These are the activations of a small neural network, seen along a few directions. Each row is one input.
In each table, some parts of the input vary, and every possible input appears once, in random order.
Descriptions start from the smaller parts, as in this example, which fits no table here: one of 5 places around a ring, together with either a single point or one of 11 places along a line or (one of 2 separate values, together with one of 6 places along a line).
Shared parts are said once, and a part with two or three values counts as separate values.

Other details of the inputs vary at random and push rows far along three fixed directions, the same in every table; ignore that.

Rows:
R1: [10  0 -2  7  5 16  7 -4 -1 -5  2]
R2: [ 7 -1 -6  6  6 16  7 -4 -2 -7  0]
R3: [  6  34  25 -40 -50  -7 -44 -13 -20 -89  11]
R4: [10  0  2  1  4 16  9 -9  4 -2 -4]
R5: [ 6  7 -3  9 -7 18  3 -6 -8  5  2]
R6: [ 6  6  0  5 -6 20  2 -6 -8  6 -2]
R7: [-18 -54 -21 -10  -7 -11 -16  19  39  38  10]
R8: [-15  20  18   4  26 -53   4  11 -13   9 -12]
R9: [-18  19  15   3  28 -52   4  10 -14   7 -14]
R10: [ 9  1 -8  4  7 16  4 -7 -3 -4 -2]
R11: [10 -2  2  4  3 15 12 -7  3 -5 -1]
R12: [-13 -54 -15  -2 -10 -12 -16  24  40  37  14]
R13: [10  0  2  0  6 18  7 -5  1 -2 -3]
R14: [ 6 10 -7  6 -8 18  5 -3 -6  4  0]
R15: [-22  28  15   5  13 -51   5  14 -17  16 -12]
R16: [11  0 -2  7  3 14 10 -8  2 -5  1]
R17: [ 3  8 -1  1 -7 21  8 -2 -4  4 -3]
R18: [  8   0 -11   0   8  15   6  -9  -3  -3   0]
R19: [ 13   2  -4   6   3  13   6 -10   1  -2  -1]
R20: [ 6 -1 -1 -1  8 19  7 -5  0 -4 -5]
R21: [-15 -20   8 -40 -64 -37 -73  11  17 -47  28]
R22: [ 2  4  3  7 -8 20  8 -3 -6  2  1]
R23: [ 5 -1 -9  2  7 16 10 -7 -3 -6  2]
R24: [-19 -44 -22   2 -24 -10 -17  26  35  43  16]
R25: [ 4 -3 -5 -1  7 17 12 -6 -2 -6 -1]
R26: [ 6 -3 -2  2  6 18  9 -3 -1 -6 -2]
R27: [-15  21  15   8  25 -54   5  11 -13   8  -8]
R28: [  7   0  -8  -4   8  16   6 -10  -3  -2  -4]
R29: [-25  24  23   7  13 -49   6  13 -17  14 -10]
R30: [ 13   1  -1   2   4  14   6 -11   2   0  -4]
Each input here is: one of 5 places around a ring, together with either one of 2 separate values or one of 4 places along a line.
Changing only the place on the ring of 5 turns R21 into R6. The same change can be made to R16. Which row results?
Answer: R30
Which other rows does R21 become when the choice among 2 separate values takes its other values? List them by row number.
Answer: R24
A walk changes only the place on the line of 4. It starts at R23 and steps to R2. List the rest of the walk in order.
Answer: R1, R16
Which other rows does R8 become when the place on the ring of 5 takes its other values? List them by row number.
Answer: R1, R12, R13, R27

Rows:
R31: [ -3  53   7  36  26  24  56 -14 -45  38 -19]
R32: [-19  -9  18  10   9 -51  -1  17  11  19   0]
R33: [ -2 -60 -31   9 -16  17   5  16  41  33  26]
R34: [ 21  15  12  -7 -11  51   4 -24 -11 -58   6]
R35: [-21   2   3 -30  -3 -58 -32   6  -2 -30   6]
R36: [  7  25   9  -6  21  12  24 -15 -19 -23 -16]
R37: [ -5 -15  -3 -15 -55  11 -36   6   7 -15  13]
R38: [  3   3   4 -35 -28 -24 -56 -11   8 -51   5]
R39: [ -1 -49 -25  18  18  18  19  12  39  74  -5]
R40: [ -8  32  21  25  28 -54  25  11 -18   4  -7]
R41: [-14  -6  27 -11   2 -47 -14  18  11  10  -8]
R42: [-23   4  -9  -2  24 -53 -13  12  -9   8   0]
R43: [  4 -25 -32  14 -27  56   1  13  23  47   7]
R44: [ 44   1 -22 -13 -21  62 -27 -34  -7 -43  11]
R45: [ 15  29  20   7  32  37  46 -14 -30 -12 -18]
What do these inputs look like to the network?
Answer: either one of 3 separate values or (one of 2 separate values, together with one of 6 places along a line)
Which other rows belong to the same alternative as R43? List them by row number.
Answer: R31, R37
Which other rows does R36 become when the choice among 2 separate values takes its other values? List them by row number.
Answer: R39

Rows:
R46: [ -6 -13   0  -1  14 -19  -5  13  13  24 -10]
R47: [ 23   0 -11 -31 -29  23 -29 -19   5 -41  10]
R48: [ 21 -33 -16   9 -13  37  -3 -11  28  10  12]
R49: [ 12  -8   6 -30 -26  31 -20  -8  10 -50  12]
R50: [-15  -4 -11  14  -1  -8  -2  17  -3  51   2]
R51: [ 12  -3 -11 -32 -23  29 -28 -12   3 -48  12]
R52: [ 23  -8   8 -23 -27  28 -28 -10  11 -47   5]
R53: [-18  -7   8  21   2 -11  12  23   3  57  -1]
R54: [ 44  68  25  15  22  47  34 -36 -49 -68 -18]
R55: [  7   3   2 -12 -54  30 -21  -8   2 -42  14]
R56: [ -6 -14  -7   0  15 -14  10  10  17  41  -7]
R57: [ 28  55  10  29  22  73  50 -26 -49  11 -21]
R58: [-27  40  29 -10 -19 -79 -37  17 -31 -27   9]
R59: [  4 -31   0 -10  -9  23 -14  -1  17 -10   5]
R60: [  4 -24 -20 -16 -12  17 -13  -8  11  -5  10]
R61: [-24  -2  -1   2 -11 -14   2  15   5  32  -8]
R62: [-23  13  32 -19   4 -66 -10   7 -10 -25  -2]
R63: [ 11 -23 -12  13 -32  47  -6   4  12  21  19]
R64: [-17  29  33 -19  -5 -87 -22  11 -10 -40   3]
R65: [ 12 -38 -19   3 -12  39   6  -6  22   5  16]
R66: [-18 -22  -4   9  31 -15  11  13   9  43 -12]
R67: [ -5  -9 -19  -8 -35  23 -16   0   8   4   5]
R68: [ -9 -15  -3  11  24 -20  10   5  15  50 -12]
R69: [-16 -20 -16  18  23 -23  20  11   7  39   3]
R70: [  3  63  11  35  64   2  66  -9 -50  -3 -22]
R71: [-17 -20 -14  13  32 -17   9  13   5  41  -8]
R72: [ -5 -16 -16  10  20 -15   1  14  12  36  -8]
R73: [ -5 -19   3  12  14 -15   9   5  21  38  -5]
R74: [ 16  53   2  60  74  13  80 -21 -41  38 -30]
R75: [-22  14  16  -8  11 -67 -22  10 -16 -30   0]
R76: [ 16 -14   3 -17 -24  27 -26 -13   4 -54  14]
R77: [ 13 -21  -3 -14 -18  18  -8  -3  24  -3   7]
R78: [ -5 -14  -1  -6 -39  25  -8   4  15   2   5]
R79: [-30  28  32 -35   5 -77 -27  15 -15 -39  -5]
R80: [ -4 -14 -17  13  13 -19  11  11  15  34   3]
R81: [ 26  82  13  17  -1  52  36 -37 -62 -59 -15]
R82: [-15 -22  -7   0  17 -13  13   7  11  37  -5]
R83: [ 20 -31 -29   8  -8  39  -7  -1  23   7   9]
R84: [ 19 -28 -28  -1  -9  38 -11 -15  22  17   5]
R85: [-27  25  33 -20   2 -81 -21  18 -13 -47   6]
Changing only one part turns R67 into R61. The same change can be made to R72. Which row results?
Answer: R46
What do these inputs look like to the network?
Answer: one of 5 places around a ring, together with either one of 2 separate values or one of 6 places around a ring
Which other rows does R48 become when the place on the ring of 5 takes its other values? List them by row number.
Answer: R68, R73, R74, R84
Which other rows does R83 become when the place on the ring of 6 takes its other values? List them by row number.
Answer: R69, R70, R74, R75, R80
A walk changes only the place on the ring of 5. It starts at R79 and steps to R49. List the rest of the walk in order.
Answer: R85, R70, R51
